Here are a small network's activations along a few directions, averaged over the inputs that share one value of a field.
Related values have similar rows: they may be neighbours, one step apart, or belong to one group.
In the rows, zero is written as 500.
Strong random noise was added to every row along 12 fixed directions; ignore it. To show where, here is one row again and again, with new noise each time:
[293 508 578 422 498 612 415 387 686 579 567 592 399 711 623 445 492 477
 372 415 557 404 654 596 337]
[385 419 519 455 487 413 541 565 607 449 657 566 371 491 555 297 619 481
 385 515 484 490 586 562 442]
[547 508 519 522 460 570 439 386 645 468 352 341 595 517 460 535 538 539
 504 517 280 624 554 607 398]
[535 562 581 135 281 169 612 613 388 435 259 404 548 499 335 539 660 473
 552 854 547 450 511 561 406]
[429 584 343 598 635 459 306 431 418 481 615 500 341 510 452 508 399 416
 715 530 347 418 562 324 650]
[358 669 632 429 490 343 305 357 421 505 379 435 449 441 333 605 534 400
 790 599 318 527 615 484 473]
[364 502 651 348 499 225 536 561 398 510 653 619 422 426 479 451 546 366
 555 481 636 548 540 378 539]
[486 449 525 674 469 362 567 465 503 529 517 427 707 426 522 565 531 693
 481 500 611 662 426 698 406]
[393 480 526 554 439 531 398 425 468 437 420 437 622 496 568 545 602 574
 483 390 341 381 468 690 520]
[450 415 611 400 350 367 459 474 504 384 466 479 622 402 537 508 623 413
 615 436 396 526 470 555 476]
[379 489 578 232 412 299 510 498 508 446 583 614 407 520 611 443 557 263
 517 464 526 429 497 390 520]
[398 705 329 510 667 450 472 343 488 652 602 644 246 607 647 536 315 345
 476 548 652 438 379 377 524]
[370 547 620 595 432 664 378 372 507 517 370 645 477 375 554 464 600 471
 485 349 488 408 459 738 278]
[366 408 494 422 520 782 262 397 479 476 449 456 523 543 597 607 532 413
 757 544 406 411 258 671 598]


Values of Suzig:
z6: [513 702 348 566 578 428 558 437 483 543 377 333 367 499 506 601 468 498
 467 709 242 507 349 520 662]
z2: [427 553 573 375 350 301 669 554 516 425 520 587 483 397 629 447 643 428
 457 440 512 466 366 594 463]
z7: [432 451 583 428 575 578 447 547 421 479 521 464 528 549 498 526 489 465
 505 405 490 468 498 456 671]
z4: [573 521 532 380 523 342 627 546 542 520 575 489 465 465 534 516 470 383
 555 507 451 740 482 352 594]
z5: [437 432 584 507 497 449 571 639 213 505 511 487 682 501 542 622 603 623
 454 448 728 327 363 578 700]
z12: [385 519 654 570 596 512 612 492 578 640 612 609 422 502 453 481 473 592
 313 419 665 621 661 557 420]
z13: [609 603 587 520 573 773 477 413 521 603 322 605 429 404 436 483 451 365
 424 396 470 575 408 439 340]
z3: [479 361 450 515 382 588 474 580 444 410 488 547 684 608 636 557 549 570
 509 381 632 231 448 560 575]
z1: [569 479 416 456 638 589 599 487 529 559 587 478 474 496 659 512 422 441
 404 469 501 507 295 412 715]
z9: [585 562 256 608 445 467 466 337 406 470 286 314 762 533 649 757 445 597
 572 552 412 426 164 671 603]
z8: [616 401 424 620 428 569 509 512 578 413 628 668 451 360 588 332 454 437
 570 444 570 453 509 419 384]
z11: [564 339 591 554 566 663 557 628 690 500 692 579 359 378 498 280 554 524
 497 591 625 714 472 550 405]
z10: [568 473 534 403 460 691 653 517 533 594 367 408 580 686 532 599 472 617
 278 552 617 500 370 651 540]
Suzig is arranged as a line.
- Name the neighbours of z6, in listed order. => z4, z10
- Name the neighbours of z1, in listed order. => z12, z8
- Name the neighbours of z3, in listed order. => z7, z5

Values of Baken:
l3: [478 534 373 681 571 686 509 335 691 624 501 510 569 658 732 512 417 630
 306 425 646 502 382 695 283]
l5: [487 537 627 530 629 567 394 346 652 472 510 363 468 347 508 453 559 422
 535 424 149 746 462 498 576]
l4: [454 501 394 623 621 619 572 636 520 533 638 508 359 564 434 374 502 707
 328 548 503 470 615 598 539]
l6: [589 491 608 491 436 614 520 530 515 601 501 687 590 553 462 508 361 531
 373 186 673 504 734 340 291]
l2: [494 440 556 517 448 464 321 354 661 364 456 429 549 450 458 477 563 368
 694 380 222 626 656 466 432]
l8: [525 568 609 465 427 432 670 411 555 547 389 620 476 394 617 401 541 409
  85 260 480 573 431 568 352]
l1: [427 574 428 730 498 366 466 294 714 490 542 413 553 530 650 500 515 623
 449 478 381 516 649 638 371]
l10: [439 439 621 716 550 753 475 532 506 563 423 579 447 302 368 399 633 557
 454 471 567 675 447 746 292]
l11: [452 503 397 643 549 628 483 448 567 527 595 646 303 430 626 467 424 375
 655 573 613 471 337 538 476]
l7: [419 406 435 369 486 482 531 669 511 405 571 289 487 660 539 466 654 657
 529 801 351 406 410 686 725]
l9: [728 493 544 397 592 841 475 516 463 606 379 437 555 657 303 654 286 454
 500 495 573 527 594 211 590]
Baken is arranged as a ring.
- A walk along Baken starts at l9 and steps to its neighbour l11. Put l3, l4, l6, l8 in the order it reaches them. => l4, l6, l8, l3
- What is the length, in steps, of the shortest route from l7 to l5? => 4
